A small network was shown many inputs. Here are its activations along a few directions, one row for each input.
In each table, some parts of the input vary, and every possible input appears once, in random order.
Descriptions start from the smaller parts, as in this example, which fits no table here: one of 8 places around a ring, together with either a single point or (one of 2 separate values, together with one of 4 places along a line) or one of 9 places around a ring.
Shared parts are said once, and a part with two or three values counts as separate values.

Other details of the inputs shift rows strongly along two fixed directions, in all tables alike. That doesn't count.

Rows:
row 1: [-10  -2   5  25  -9   7  -7   5  11  25  -5]
row 2: [ 10   1  -8 -49   2 -15  17 -20  -9 -26   6]
row 3: [ 10   3  -9 -45  18 -17  10  -9 -19 -29   7]
row 4: [ 10   2  -7 -37   2 -16  15 -23 -12 -37   9]
row 5: [  9  15  10  20  16 -23 -17  12   3   8  17]
row 6: [ 16  18   6  -3  22 -34 -11   3  -4  -8  23]
row 7: [ 10  13   2   3  12 -27  -5  -4  -6 -17  18]
row 8: [-18 -26  -2   1 -22  43  14   1   7  12 -36]
row 9: [ 12   9 -13 -47  21 -11  15  -9 -20 -30  15]
row 10: [-12 -19  -1  -4 -20  39   2  12  10  22 -28]
row 11: [-1  3 11 26  0 -6 -6  4 14 17  1]
row 12: [-3  6  7 25  0 -9 -9  2 10 20  5]
row 13: [ -6 -15  -7 -18 -17  20  15 -12  -4 -18 -14]
row 14: [ 12   7  -7 -34   7 -25  11 -23 -13 -35  16]
row 15: [-14 -19  -4  -8 -21  39   2  11   7  23 -27]
row 16: [ 12   6 -13 -46  13 -12  25 -21 -13 -28  11]
row 17: [ -2 -15  -3 -28 -14  18  17  -8   2 -10 -17]
row 18: [ -7 -15 -10 -19 -17  23  10  -4 -10 -17 -15]
row 19: [ -4 -15  -4 -16 -16  19  14 -11  -2 -18 -14]
row 20: [-1  8  6 42  9 -9 -4 -1  8  7 10]
row 21: [ -2  10   8  38   2 -15 -13  -1   6  10  13]
row 22: [ 12  13   3  -6  17 -25  -9   4  -5  -6  18]
row 23: [ -1   4   6  22   4  -1 -15  15   3  16   4]
row 24: [ -4 -16  -5 -31 -16  21  18  -9   1 -10 -19]
row 25: [-13 -21  -2  -1 -20  42   0  15   2  12 -27]
row 26: [  9  14  -2  -9  15 -26 -10   2 -10  -3  20]
row 27: [  3  16   6  30   9 -28 -13  -5   1   4  22]
row 28: [ -8 -13 -11 -18 -16  20   8  -4 -11 -14 -12]
row 29: [ -1   5   6  25   4  -3 -17  15   3  19   6]
row 30: [ -2  -1  10  21  -2  10 -10  16  16  27  -9]
row 31: [ 14  14   3 -16  16 -27  -5   0   1   0  15]
row 32: [ 12  18   2   6  16 -36  -8  -5  -7 -16  25]
row 33: [ 5 15  2 12 20 -9 -4  8  5 17 12]
row 34: [  7  11   3   7  16 -29   1 -14  -6 -15  15]
row 35: [-1  5  5 21 12  2 -5 13 13 23  0]
row 36: [-10  -5   2  25   3  21  -5  17   7  17  -8]
row 37: [ -4 -15 -10 -28  -8  23  24 -10   0 -11 -17]
row 38: [  7  13  -2   1   9 -25  -6  -5 -10 -14  18]
row 39: [  6  16   6  20  15 -24 -19  11  -1  12  20]
row 40: [  4  11   7  13  18 -19  -9   7   6  16   6]
row 41: [ 14   4  -8 -58   9 -15  12 -11  -9 -21   5]
row 42: [-14 -17  -3  -4 -19  36   0  11   7  25 -25]
row 43: [-16 -22  -2  -1 -27  39   9   2   8  14 -28]
row 44: [  4  16   6  30   9 -28 -13  -5   2   3  22]
row 45: [  0   9  11  29   4 -15 -10   3  12  19   9]
row 46: [-14 -14  -4  20 -14  37  11  -1   2   6 -17]
row 47: [ -1 -11  -7 -37  -9  18  10   0  -2   0 -16]
row 48: [ -4 -12 -10 -29  -9  20   5   3 -10  -6 -11]
row 49: [ 13   5 -10 -58   8 -16  11 -12 -11 -19   7]
row 50: [-14 -20  -1  12 -24  39   3   8   3   1 -26]
row 51: [ 16   4  -6 -57   9 -15  13 -10  -8 -22   4]
row 52: [  4   9   8  26   4 -18  -7  -5   5  -2  12]
row 53: [ -2   3   8  35  -1  -2 -12   9   6   5   2]
row 54: [  1   9  12  29   4 -15  -9   4  13  18   8]
row 55: [  4  15   7  31   9 -28 -12  -5   3   2  21]
row 56: [  2  10   7  29   5 -18  -9  -4   4   2  14]
row 57: [ -7 -13 -10 -18 -16  21   9  -4 -10 -16 -13]
row 58: [-16 -20  -3  12 -24  38   2   7   1   4 -24]
row 59: [-14 -21  -4   0 -20  41  -1  15   1  13 -25]
row 60: [-19 -21  -5  17 -18  46   9   8   3   3 -26]
row 61: [  5  17   8  22  11 -29 -11  -1   8  14  19]
row 62: [  0 -14  -6 -39 -10  22  12   0   0  -4 -19]
row 63: [  6   9   7  14  11 -14 -14  12   2   7  11]
row 64: [-1  3 10 36 -1 -6 -8  0 10  6  4]
row 65: [ -3   4   7  35  -1  -4 -13   8   4   7   4]
row 66: [ 13   5 -10 -58   8 -16  11 -11 -11 -19   6]
row 67: [-11  -1   2  36  -9   9 -13  10   2  15  -2]
row 68: [-12  -4   6  40  -3  11  -9   9   2  12  -9]
row 69: [-5  7  1 36  7  5 -5  7 -1  7  6]
row 70: [ 12   3  -6 -47   5 -19  16 -20  -8 -26   8]
Each input here is: one of 5 places around a ring, together with either one of 3 separate values or one of 11 places along a line.
- Changing only the place on the ring of 5 turns row 22 into row 65. The same change can be made to row 26. Which row results? => row 67
- Changing only the place on the ring of 5 turns row 66 into row 43. The same change can be made to row 30. Which row results? => row 17
- Which other rows does row 37 become when the choice among 3 separate values takes its other values? List them by row number. => row 8, row 16
- Which other rows does row 9 become when the place on the ring of 5 takes its other values? List them by row number. => row 16, row 33, row 46, row 69
- Start at row 27 and move only the place on the line of 11, one step at a time. The first step leads to row 44. Which rows follow, in order? => row 21, row 55, row 14, row 56, row 13, row 4, row 52, row 19, row 64

Rows:
row 71: [-4  0  5 24 -6 -4 -7 -1  3  0  2]
row 72: [-4 -1  4 26 14 16  2 12 12 22 -6]
row 73: [-5  0  6 23 -7  3 -4  0 11 18 -2]
row 74: [ 1  7 -1  5 11 -3 -6  7 -2 11  6]
row 75: [  7   5   0 -16  18  -7  15  -5   7   0   4]
row 76: [ 17  11  -5 -43  18 -27   1  -3 -15 -23  16]
row 77: [  0  -7  -4 -19  -3  13   0   9  -5  -1  -9]
row 78: [  0   7   2  14  10  -3 -10  11   1  16   6]
row 79: [ -9 -15  -7 -21 -15  29  11   1   4   9 -21]
row 80: [  0   0  -4 -10   4   6   0   6  -5   4  -1]
row 81: [-5  1  2 25 -4 -3 -3 -4  2  1  3]
row 82: [ -4  -9 -12 -22  -6  17  13  -6 -13 -20  -7]
row 83: [  4   6   7   7   4 -11 -11   9   8  15   3]
row 84: [-12 -15   1  12 -13  34  -6  19   5  22 -21]
row 85: [ 15  13  -2 -27  19 -27  -4   0 -11 -14  17]
row 86: [ 14  26   2  10  23 -52  -5 -16  -7 -17  36]
row 87: [  0  -1  -3 -11   4   5  -2   7  -5   3  -2]
row 88: [ -3  14   9  55  10 -11 -20  13   5  19  15]
row 89: [-10 -16  -5   0  -9  31  25 -11   2  -9 -22]
row 90: [  1  -3  -6 -31  -2   4  10  -5  -1  -2  -6]
row 91: [ 16  12   0 -32  13 -30  -2  -4  -4 -12  14]
row 92: [ -3   9  11  43   2 -11 -13   3  15  27   9]
row 93: [-2 13 10 60 21 -4 -7 10 12 19  9]
row 94: [-6 -3  0 17 -7  4  1 -6  0 -1 -2]
row 95: [-15 -27  -6 -11 -30  40  12  -4  -2 -11 -29]
row 96: [  0  -4  -8 -15  -2   6   6  -3 -11 -19  -1]
row 97: [-10 -12   1   1 -14  25   0  10  10  21 -20]
row 98: [ 17  22  -8 -24  25 -41   4 -16 -19 -33  32]
row 99: [-13 -16   1  17 -21  25   1   1   3   2 -17]
row 100: [-14 -16   0  22 -18  35  -5  14   2   9 -20]
row 101: [  2  14   9  35  16 -14 -21  17   6  25  14]
row 102: [  4  11  15  34   3 -21 -18   5  13  18  12]
row 103: [ -5 -14  -8 -22 -15  14  13 -13  -8 -22 -11]
row 104: [ -1  11  10  46   5 -20 -15   1   6  10  15]
row 105: [ 1  1  4  7 -4 -5 -2 -4  6  6  2]
row 106: [ 20  19  -4 -35  27 -39  -1  -5 -15 -21  26]
row 107: [  5   9   3  13   8 -15 -11   5  -5  -7  13]
row 108: [ 15  12  -7 -32  15 -28   4 -11 -18 -36  21]
row 109: [  7   1   1 -19  -2 -12   3 -10  -1 -11   4]
row 110: [ -5 -13  -9 -21 -15  14  15 -14  -9 -22 -11]
row 111: [-1  2  5  8  0 -1 -8  9  9 19 -2]
row 112: [  2  12  14  37   7 -15 -22  17  16  32   7]
row 113: [  0  -9  -8 -40  -7  12  13  -5  -3  -6 -12]
row 114: [  2  -8  -2 -25 -11   4   7  -9  -1 -11  -8]
row 115: [-3 -1  7 23 -6 -4 -9  0  3 -1  1]
row 116: [-16 -15  -2  23 -17  36  -2  11   2  10 -18]
row 117: [  6   5  -3 -25   6 -11   5  -5  -1  -2   4]
row 118: [ 1  4  6 11  8 -2 13 -7 11  6  0]
row 119: [  4  -2  -5 -26  -5  -3  11 -15  -3 -12   0]
row 120: [  7   2   0 -19  -1 -12   5 -12  -1 -10   5]
row 121: [ -7 -17  -4 -22 -17  28   7   5   4   7 -24]
row 122: [ 0  5  0 17  5 -5 -7  5 -4 -2  8]
row 123: [-12 -24  -6 -20 -28  39  16  -6   3   0 -29]
row 124: [ -1  -2  -3   0  -2   5  -1   2  -7 -10   0]
row 125: [  5  -4  -2 -27  -6  -4   8 -12  -2 -13  -1]
- What do these inputs look like to the network? => one of 5 places around a ring, together with either a single point or one of 10 places along a line
- List by row number the other rows that have the place on the ring of 5 in common with row 106. => row 72, row 74, row 76, row 77, row 78, row 80, row 84, row 85, row 87, row 101
- Start at row 125 and move only the place on the ring of 5, one step at a time. The first step leads to row 121. Which rows follow, in order? => row 84, row 124, row 99
- List by row number the other rows that have the place on the ring of 5 in common with row 103. => row 71, row 81, row 86, row 89, row 94, row 95, row 99, row 104, row 110, row 115
- Which other rows does row 108 become when the place on the line of 10 takes its other values? List them by row number. => row 82, row 88, row 96, row 98, row 100, row 107, row 116, row 122, row 124
- Which other rows does row 123 become when the place on the line of 10 takes its other values? List them by row number. => row 73, row 92, row 102, row 105, row 109, row 114, row 119, row 120, row 125

Rows:
row 126: [  6   9  -1   3   7 -24   3 -12  -7 -23  15]
row 127: [  4  16   9  24  13 -23 -12   5  10  20  14]
row 128: [  8   8   5   4   8 -28   4 -16  -1 -15  15]
row 129: [  0  -9  -8 -28  -3  12  11  -4  -5 -11  -9]
row 130: [  1  -5  -6 -32  -5   6  10  -7  -4  -8  -7]
row 131: [ 11   8  -2 -19   8 -20  -3  -4  -8 -16  13]
row 132: [ -7  -6   5  16 -10  13  -8  10   7  16  -8]
row 133: [  1  12  -2  15  11 -14  -2  -6  -8  -6  18]
row 134: [-10 -12   5  24 -12  16   5  -4   8   4 -12]
row 135: [ 10  12   0  -6  17 -24  -4  -1  -5 -10  17]
row 136: [ -8  -3   8  30  -7  12 -12  14   9  24  -7]
row 137: [  2  -4  -4 -20  -3   4   4  -1  -7 -10  -4]
row 138: [ 12  11  -2 -17  17 -20   2  -4  -9 -16  15]
row 139: [-12 -19  -2  -6 -22  33   3   7   4  10 -23]
row 140: [ -7  -8   4  19 -11  16 -10  13   5  13 -10]
row 141: [ -1  12   0  24  10 -16  -7  -3  -5   0  18]
row 142: [-5 -4  2 14 -1 14 -2  9  4 10 -7]
row 143: [ -3  -6 -13 -20  -9   8  10 -13 -15 -19  -2]
row 144: [-4 -3  3 19  0 13 -5 12  2  8 -5]
row 145: [  1  -7  -8 -30  -2  12  16  -6  -2  -6  -9]
row 146: [  0  -8  -8 -26  -2  15  11  -2  -9 -16  -8]
row 147: [  1  -6  -6 -23   0  11  11  -2  -6 -11  -6]
row 148: [  6  11   3   7  13 -18  -5   1   5   9  11]
row 149: [ -8  -2   8  31  -6  10 -11  13  12  28  -7]
row 150: [ -3  -6  -6  -8  -6   5  13 -12  -7 -24  -3]
row 151: [  8   9  -3  -6   3 -23   3 -15  -7 -27  15]
row 152: [ -8  -7   4  18 -11  16  -9  12   7  17 -10]
row 153: [  0  -7  -6 -24  -1   9   8  -2  -6 -12  -6]
row 154: [  1  -4  -5 -22  -1   4   6  -3  -4  -8  -5]
row 155: [  6  14   6  17  16 -22 -10   4   5  10  15]
row 156: [-12  -7  -2  26 -15  17  -6   2   0  10  -5]
row 157: [  0  -9  -7 -27  -5  11   8  -2 -10 -16  -9]
row 158: [  4  10   6  15   8 -15 -12   6   2   8  10]
row 159: [  4  16   9  26  14 -24 -14   6   9  18  14]
row 160: [-11  -3   6  46 -13  11  -8   5   8  10  -7]
row 161: [  2  -3  -3 -22  -3   3   6  -3  -4  -5  -4]
row 162: [  1  -6  -6 -30  -5   7   9  -5  -6 -11  -7]
row 163: [ -5  -8 -14 -21  -9  11  12 -13 -15 -19  -4]
row 164: [  8  14   4   8  17 -20  -5   2   2   4  15]
row 165: [ 11  13   1 -16  11 -28  -2  -7  -1  -4  17]
row 166: [-10 -17  -4  -6 -15  31   4   7  -1   1 -22]
row 167: [  2  -4  -4 -24  -6   3   5  -3  -3  -6  -3]
row 168: [-11 -16  -1  -3 -20  30   3   6   6  13 -21]
row 169: [ -8  -4   5  25  -4  12 -10  13   6  17  -8]
row 170: [ 10  10  -2 -14  15 -20   0  -4  -5 -11  13]
row 171: [-8 -4  5 23 -5 12 -9 12  8 19 -9]
row 172: [-10 -13  -2  -4 -13  25   5   4   6  13 -20]
row 173: [-9 -4  2 29 -8 14  3  0  3 -2 -5]
row 174: [  4  12   8  16   9 -19 -10   4   7  16  11]
row 175: [-5 -5  1  9 -4 12  0  6  7 15 -9]
row 176: [ 10   7  -2 -18   9 -19  -2  -3 -10 -17  11]
row 177: [  5  12   7  11   9 -20  -8   2   6  14  11]
row 178: [  2  -5  -7 -30   0   9  14  -6  -3  -8  -7]
row 179: [  9   9  -1 -16  12 -21   0  -4  -7 -12  12]
row 180: [-10 -14  -2  -3 -13  26   4   5   4  10 -19]
row 181: [  7  12   3   8  14 -20  -6   1   3   6  13]
row 182: [  2  -7  -6 -33  -8   6  10  -6  -3  -8  -6]
row 183: [ -9 -15  -4  -6 -12  33  10   4   5   9 -21]
row 184: [  0  -9  -2 -16 -13   5  12 -18   0 -20  -6]
row 185: [  7  13   7  17  10 -23 -15   6   2   6  17]
row 186: [ -8  -6   5  16 -11  14  -5   8  12  24 -10]
row 187: [  4  15   9  25  14 -23 -14   6   7  17  14]
row 188: [ -9  -8   9  34 -14  12  -2  -2  12  11 -10]
row 189: [ -7  -3   8  33  -6  11 -14  15   7  21  -7]
row 190: [  6  13   6  20  16 -21 -13   7   1   4  16]
row 191: [ 11   9  -4 -24  15 -18   8  -8  -6 -13  12]
row 192: [  0  -7  -8 -31  -3  10  14  -6  -1  -6  -9]
row 193: [  0  -7  -7 -22  -1   9   7  -1  -8 -15  -6]
row 194: [ 10  10   2  -3  12 -24   9 -18  -3 -21  16]
row 195: [  9  14   3   5  17 -20  -4   1   0   0  16]
- What do these inputs look like to the network? => one of 5 places along a line, together with either one of 3 separate values or one of 11 places along a line
- Changing only the place on the line of 5 turns row 192 into row 127. The same change can be made to row 181. Which row results? => row 187
- Which other rows does row 189 become when the place on the line of 11 takes its other values? List them by row number. => row 130, row 136, row 137, row 149, row 158, row 161, row 162, row 174, row 176, row 177
- Which other rows does row 137 become when the place on the line of 5 takes its other values? List them by row number. => row 135, row 138, row 169, row 185
- Which other rows does row 163 become when the choice among 3 separate values takes its other values? List them by row number. => row 126, row 128
